These are the activations of a small neural network, seen along a few directions. Each row is one input.
In each table, some parts of the input vary, and every possible input appears once, in random order.
A made-up example of a description, with smaller parts first: values(3) and (point or line(9) or (line(6) and ring(8))).
Shared parts are said once, and a part with two or three values counts as separate values.

Other details of the inputs shift rows strongly along two fixed directions, in all tables alike. That doesn't count.

A family of inputs:
r1: [-2 -6 -1  8  7  9  2 -8  4 -5 -3]
r2: [  0   3 -10   7   2  -9   0  -2   1  -3  -3]
r3: [ 3  2 -4 10 -1 -7  2 -3  6  0 -2]
r4: [ 5 -1  3 13 -6  1 -1  3  2  0 -4]
r5: [-2 -7 -6  4  8 -8  1 -8  2 -3  3]
r6: [ 3 -2  1 14 -7  2 -1  4 -5 -3 -5]
r7: [ 3 -5  0 10  0 -3  1 -3  5  0  2]
r8: [-3 -9  3 11 -1  1 -1 -2 -3 -2  3]
r9: [-1 -7  3 13 -5  4  0  3 -9 -3 -2]
r10: [-3 -2 -4  9  4  9  1 -4  0 -7 -6]
r11: [ 10  18  -9 -33   6  18 -22  26  -4  20  20]
r12: [ 4  1 -2 10 -4 -5  1 -2  5  0 -2]
r13: [ -2 -11   6  12  -2   4   0  -1  -4  -1   1]
r14: [-2 -7 -1  8  4 -3  2 -6  0 -2  4]
r15: [ 1 -4 -5  6  5 -7  2 -6  8 -1  3]
r16: [ 1 -4 -2  8  3 -6  3 -5  6  0  2]
r17: [  0  -4  -6   5   7 -10   3  -7   8   0   1]
r18: [  1   3  -6  10   1   8   2  -3   3  -7 -10]
r19: [ 13  18 -14 -40  13  16 -25  25   5  25  24]
r20: [ 0  2 -8  8  0 -7  1 -1  1 -4 -3]
r21: [-15  26  47 -82 -23  -5  18   5 -12   8 -18]
r22: [-2 -8 -4  6  6 -6  2 -7  2 -3  4]
r23: [-34   8  48 -46 -26 -35  47 -28 -16 -22 -40]
r24: [ 1 -3 -1  7  6  7  4 -8 10 -4 -5]
r25: [ 3 -7  6 13 -3  2  0 -1  2  0  0]
r26: [ 2  0 -1 14 -6  0 -2  3 -4 -3 -3]
r27: [ 4  2 -5  9  2  6  3 -5 10 -4 -8]
r28: [-2 -6  0 13 -4  1 -1  1 -8 -4 -1]
r29: [  7  13 -13 -40  14  18 -25  25  -6  21  25]
r30: [ 1 -6  4 10 -2 -1  1 -2  4 -1  0]
r31: [  6  12  -7 -34   8  20 -22  24  -8  19  23]
r32: [ 2  1 -3 11 -5 -3  0  1 -3 -3 -3]
r33: [-1 -8  0  9  1 -1  0 -4 -1 -2  4]
r34: [-2 -5 -2 10 -3 -1  0 -1 -6 -4  0]
r35: [ 3  1 -7  7  1 -8  1 -3  7 -1 -1]
Description of these inputs: ring(5) and (point or line(6)).
Q: Changing only the ring(5) part turns r24 into r18. The same change can be made to r30. Which row results?
A: r26
Q: Which other rows agree with r22 in the ring(5) part? List them by row number.
A: r1, r5, r8, r13, r14, r33
Q: Which other rows does r26 become when the line(6) part takes its other values? List them by row number.
A: r2, r6, r11, r20, r32

A family of inputs:
r36: [  4 -10   3  16  -6  -2  -3   1  -2   1   8]
r37: [  3  -3  -4  11   1  -7   6 -10  12   1  -2]
r38: [-1  1 -4 13 -8 -5  1  3 -7 -2 -3]
r39: [ -4  -7   2  13  -4  -2   2  -2 -10  -7   1]
r40: [  1   5   1 -31   5  -9  -4   8  -5  10   9]
r41: [ -2  11   3 -25  -4  13  -5  12 -12   6   0]
r42: [ 49  -5 -84  56  44  36 -72  45  20  29  66]
r43: [  1   5  -4   9   1  -8   8 -10   9  -8  -9]
r44: [ -5   0  -7   6   4  -4   5 -13   1 -11  -8]
r45: [ -1   2 -12  10   3 -13   3  -4   4  -3  -2]
r46: [  0   0   5  12  -8   3   7  -3  -2  -9 -17]
r47: [ -1   2  -2   6   2  -2  12 -12   8 -11 -14]
r48: [ -3 -11   8  14   0   8   3  -6  -5  -7  -1]
r49: [ -6   4   0 -32   8   3  -5   3  -3   6   8]
r50: [  5  17   0 -29   0   0  -1   7   5  10   2]
r51: [  1   7  16 -23  -5  14  -4  11  -2   8   0]
r52: [ -3 -13   7  14  -3   5   1  -5  -4  -6   0]
r53: [  1  10   6 -28   3   7  -1   3   7  10   5]
r54: [ -5   6   1 -31   8   0  -7   4  -4   8   9]
r55: [ 6 -6  4 15 -9 -1 -3  0  3  1 -3]
r56: [  1   1   4  11  -5   7   8  -2  -4  -7 -16]
r57: [ -5 -10   1  12  -3   1   2  -3  -9  -8  -1]
r58: [  7   2  -2  13 -10  -2  -3   5   1   0  -5]
r59: [  3   4  14 -24  -4  18  -5  12  -2   7  -2]
r60: [  1   2   4  12  -8   1   4   0  -1  -6 -13]
r61: [  1  -9  -6  14   6 -11   3  -9   6   2   5]
r62: [ -3   2  -2   8  -2  -7  14 -13   9 -11 -15]
r63: [ -4  -5   2   9   3   0  13 -13  11  -9  -9]
r64: [ -2   5  -1 -31   6  -6  -3   8  -4  11   9]
r65: [  0  -7  11  12  -3   9   6  -5   0  -6 -12]
r66: [ -7  -1  -8   8   1  -9   8 -13   3 -11  -9]
r67: [ -3   5   9 -25  -7   2  -4  14 -13   8  10]
r68: [ 2 -5  7 14 -9 -1  1 -1  3  0 -5]
r69: [-2 -9  6 16 -3  1  0 -1 -2 -2  5]
r70: [ 3  0 -6 14 -9 -5 -3  4 -6  0  0]
r71: [ -5  -7  -8  10   7 -14   3  -6   2  -3   0]
r72: [ -2  14  -3 -30   4   2  -7   6  -1   6   5]
r73: [ -6 -11  -2  12   6  -6   7 -15   6  -7  -1]
r74: [ -3 -10   9  14  -4   1   3  -4  -4  -5   1]
r75: [-2  2 -3 14 -6 -2  1  2 -7 -3 -4]
r76: [ 3  4  0 13 -9 -1  0  3  0 -2 -8]
r77: [  0  -3  -1  10   2  -7   8 -10  13  -2  -5]
r78: [ -4   1  -9   8   3 -12   5  -6   4  -5  -6]
r79: [ -6 -11   0  10   9  -2   7 -15   5  -8  -1]
r80: [  6  11   6 -30   0  -1  -2   4   7  13   6]
r81: [ -1   2  15 -24  -7   6  -5  10  -8  10  10]
r82: [ -3  -1   0  12  -2   5   5  -4 -10  -8 -11]
r83: [  4  -8  -4  13   7 -14   1  -8   5   0   6]
r84: [  7   6  -7   9   0 -12   2  -5  10  -3  -4]
r85: [  3  16   8 -21  -5  11  -8  15  -4   8   0]
r86: [ -4  -5   1  11   1  -4  13 -14  13  -9  -9]
r87: [ -5 -10   2  12   0   5   3  -4 -11  -9  -2]
r88: [ -2  13   5 -24  -6   9  -5  12 -13   7   1]
r89: [ 1 -5  8 14 -5  2  1  0  3 -2 -6]
r90: [-3 -7  0 15 -3 -4  0  2 -8 -4  4]
r91: [ -3   4   6 -29   8   1  -4   5   2  13  10]
r92: [ -6   3   1 -33  10   6  -4   2  -5   4   6]
r93: [  2  17   1 -30   2   2  -1   7   6   8   0]
r94: [ -2   5   5 -29   8   4  -5   2   1  10  11]
r95: [ 2 -8 -2 15 -6 -7 -3  4 -8 -2  7]
Q: What is each input in this table made of?
A: values(2) and ring(5) and line(6)
Q: Changing only the line(6) part turns r56 into r85. The same change can be made to r44. Which row results?
A: r78
Q: Changing only the line(6) part turns r54 into r92. The same change can be made to r74. Which row results?
A: r48
Q: Which other rows does r94 become when the values(2) part takes its other values? List them by row number.
A: r74
Q: Start at r63 and move only the line(6) part, one step at a time. The first step leads to r86. Which rows follow, in order?
A: r53, r77, r37, r80
Q: Which other rows does r88 become when the ring(5) part takes its other values? List them by row number.
A: r39, r51, r60, r74
Q: Which other rows does r43 become when the values(2) part takes its other values? List them by row number.
A: r60
Q: Start at r36 and move only the ring(5) part, one step at a time. The first step leads to r95. Which rows follow, in order?
A: r70, r58, r55

A family of inputs:
r96: [ 35 -18 -74  76  41  19 -49  18  23  15  50]
r97: [ -6   9  25 -16 -22  -2  11   3 -12  -4 -18]
r98: [ -5  14  24 -14 -26   0  14   3 -11  -6 -25]
r99: [ -9   3  27 -17 -19  -3  11   0 -14  -3 -14]
r100: [ 14   3 -10 -29  14  38 -42  40 -12  30  42]
r101: [  1 -18  -1  56  -1  12  10 -16   9 -19 -17]
r102: [  2  -9 -18  41   5 -22   9 -17  12 -11  -6]
r103: [-18  -3  14 -31   3 -23  18 -17  -3  -5  -2]
r104: [-15   1  13 -29   1 -23  17 -16  -1  -4  -6]
r105: [  1 -22  -6  56  -5  -4   1  -8  -4 -13  -2]
r106: [ 22  39 -15 -87  18  36 -44  51   3  45  40]
r107: [-18  -9  29 -21 -10  -6  14  -6 -21  -6  -6]
r108: [  2 -11 -16  40  14  -5  13 -27  26 -16 -14]
r109: [ -6  21   9 -24 -12 -17  17  -7   5  -4 -23]
Q: What is each input in this table made of?
A: values(2) and (point or line(6))
Q: Changing only the values(2) part turns r109 into r98. The same change can be made to r96. Which row results?
A: r105
Q: Which other rows does r101 become when the values(2) part takes its other values? List them by row number.
A: r108
